A small network was shown many inputs. Here are its activations along a few directions, one row for each input.
In each table, some parts of the input vary, and every possible input appears once, in random order.
Descriptions start from the smaller parts, as in this example, which fits no table here: one of 8 places around a ring, together with either a single point or one of 9 places along a line or (one of 3 separate values, together with one of 4 places along a line).
Shared parts are said once, and a part with two or three values counts as separate values.

Other details of the inputs shift rows strongly along two fixed directions, in all tables alike. That doesn't count.

Table:
row 1: [ 64  19   0 -21 -14 -23 -51   6  -5  36  15 -13]
row 2: [ 44 -19 -17 -18  32   0  38  21 -11 -20 -36  35]
row 3: [-63   3  10  25 -17  10   0 -11  16  -7  25  -7]
row 4: [-61  -1  17  30 -23  16  -1 -11  17  -1  17 -10]
row 5: [-13 -21  -5   1  51 -11  31   4  10 -35 -11  38]
row 6: [-55   8  20  31 -35   7   6  -9  22  -9  16 -13]
row 7: [ 76   5  -1 -28 -25   4 -37  24 -21  36  12 -15]
row 8: [ 37 -19 -23 -21  49   5  30  15 -19 -28 -27  39]
row 9: [-24 -30   0  -7  69  -4  63 -14   3 -32 -30  22]
row 10: [-38  14   7  13 -30   0 -10 -30   1  15  16 -47]
row 11: [-36   8   1  21  -4  -3   5  -8  12  -3 -14  -3]
row 12: [ 78  13   4 -31 -23  -2 -33  28 -27  30   3 -10]
row 13: [ 40 -13   8 -24  56 -17  20  25   2  -7 -34  40]
row 14: [-14 -26 -27   5  37  10  47   0 -13 -44 -21  38]
row 15: [-54   0 -12  26 -30  27  11 -11  -6 -16  19 -11]
row 16: [-12 -11 -19   5  47  -8  26  -1  13 -18 -28  27]
row 17: [ 68  14  18 -35  -4 -16 -49  17  -5  32  22  -1]
row 18: [ 73  22   9 -21 -24 -22 -42  14   4  41   0 -16]
row 19: [-36   2   0   0 -44  17  -3 -21 -15   4  24 -46]
row 20: [-38  21   3  22 -34   3 -27 -21  11   8  20 -22]
row 21: [-38  12   5  26 -37   7 -23 -15  14  18  11 -27]
Description of these inputs: one of 3 separate values, together with either a single point or one of 6 places along a line.
The inputs of row 10 and row 19 match in every part but the choice among 3 separate values. If row 11 is changed in the same way as row 10 into row 19, which row does it become?
Answer: row 12
Which other rows does row 18 become when the choice among 3 separate values takes its other values? List them by row number.
Answer: row 2, row 6
Which other rows agree with row 5 in the choice among 3 separate values? List them by row number.
Answer: row 3, row 4, row 6, row 9, row 13, row 17

Table:
row 22: [-54  11  14  14 -41  10 -21 -29   1   7  41 -41]
row 23: [ 19 -15  -4 -16  38  -7  10  -5  -1   3 -12   8]
row 24: [ 24   0 -16  -5  20   2   8  13  -6  -7 -24  21]
row 25: [ 23 -15   3 -12  22   1  18  10  -7  -2 -20  13]
row 26: [ 47  20   9 -16 -41  -5 -42   8 -13  39   6 -30]
row 27: [ 45  11   7 -19 -39   3 -44  21 -16  22  34 -10]
row 28: [-17  27  31  17 -28 -21 -40  -4  46  35  17 -22]
row 29: [-29   2  -2  10 -10  -2   2 -26   3  -3  10 -19]
row 30: [ 45  19  11 -22 -36   5 -41  15 -17  27  32 -13]
row 31: [-87   8  23  49  15 -13   2 -16  43 -22   3  25]
row 32: [ 19  -4 -12 -13  31 -11  13   3  -4   1 -27   2]
row 33: [ 21 -12   4 -20  21  -1  18  12 -11 -10 -13  14]
row 34: [  5 -14  -3 -18  41  -6  28   4  -6 -14 -13  11]
row 35: [ 48  16  10 -14 -38   8 -43  12 -13  36  26 -15]
row 36: [-46  15  13  27 -66  13 -11 -22  -1   4  25 -40]
row 37: [ 25 -17 -11  -6  18   6   9  20  -5  -9  -7  28]
row 38: [ 11 -12 -12 -10  36 -11  31  -2  -3 -13 -22  10]
row 39: [  6 -10 -16  -9  44 -11  17  -8   1  -9 -30  10]
row 40: [ 28  -3 -13  -8  16   0  16   9  -7 -12 -13  24]
row 41: [ 24  -7 -21  -4  16   0   4  20  -5 -10 -20  25]
row 42: [-75 -11   0  30   1  15  32 -22   9 -20   1 -12]
row 43: [-80 -10 -15  46 -20  21  33 -14   9 -44   5   9]
What do these inputs look like to the network?
Answer: either one of 2 separate values or (one of 4 places along a line, together with one of 5 places along a line)
Which of the alternatives is row 31?
Answer: one of 2 separate values

Table:
row 44: [ 64  13  -6 -35   0  -6 -41  19 -10  28  15  -3]
row 45: [-89 -13  -6  35  -9  20  35 -17   1 -28 -11 -15]
row 46: [ 68   4   2 -27  -3  -5 -37   8 -26  35   3 -10]
row 47: [-89  38  40  55 -38 -17 -41 -26  52  32  40 -33]
row 48: [ 18 -15 -16  -6  36   4  31  -8  -6  -9 -24  16]
row 49: [ 15 -15 -14 -13  29  -1  36   5  -3  -6 -31   3]
row 50: [ 26  -1  -8 -15  24 -14  24  -4  -7 -12 -17   7]
row 51: [ 67  13   2 -33 -11   0 -29  29 -14  33  -4  -7]
row 52: [ 17 -16 -21  -3  28  -6   9  14   5 -18  -9  27]
row 53: [ -9   5  -6   0  17   0  20   3  -3 -26 -14  22]
row 54: [-18 -25   3  -3  31   5  32   1  -9 -23 -10  15]
row 55: [ -9  -6  -5  -2  23  -9  22  -5 -11 -24 -17  10]
row 56: [ 69  14   0 -26  -6   4 -37  16 -17  32   4   5]
row 57: [-28  13  21   8 -64  15 -19 -21  -3  21  46 -47]
row 58: [-42  34  46  23 -49 -21 -63 -29  48  40  27 -43]
row 59: [ -1  -3  -8   9   8  -8  20   6   2 -28 -12  26]
row 60: [-81 -10  -9  46 -23  22  33  -6  15 -32  -7   1]
row 61: [-21 -11   3   2  19  16  27   8   1 -24  -4  23]
row 62: [  1  15  -1  -4 -42   1 -31 -17  -2  26  35 -43]
row 63: [ 18 -16 -16   6  27   4  19  10  -2 -17 -22  38]
row 64: [ 44   2  14 -13 -30   0 -28  20  -6  19  25   0]
row 65: [-19 -19 -17  -3  35  -2  19  -5  -4 -20 -11   8]
What do these inputs look like to the network?
Answer: either one of 2 separate values or (one of 4 places along a line, together with one of 5 separate values)
Which other rows belong to the same alternative as row 58? List them by row number.
Answer: row 47
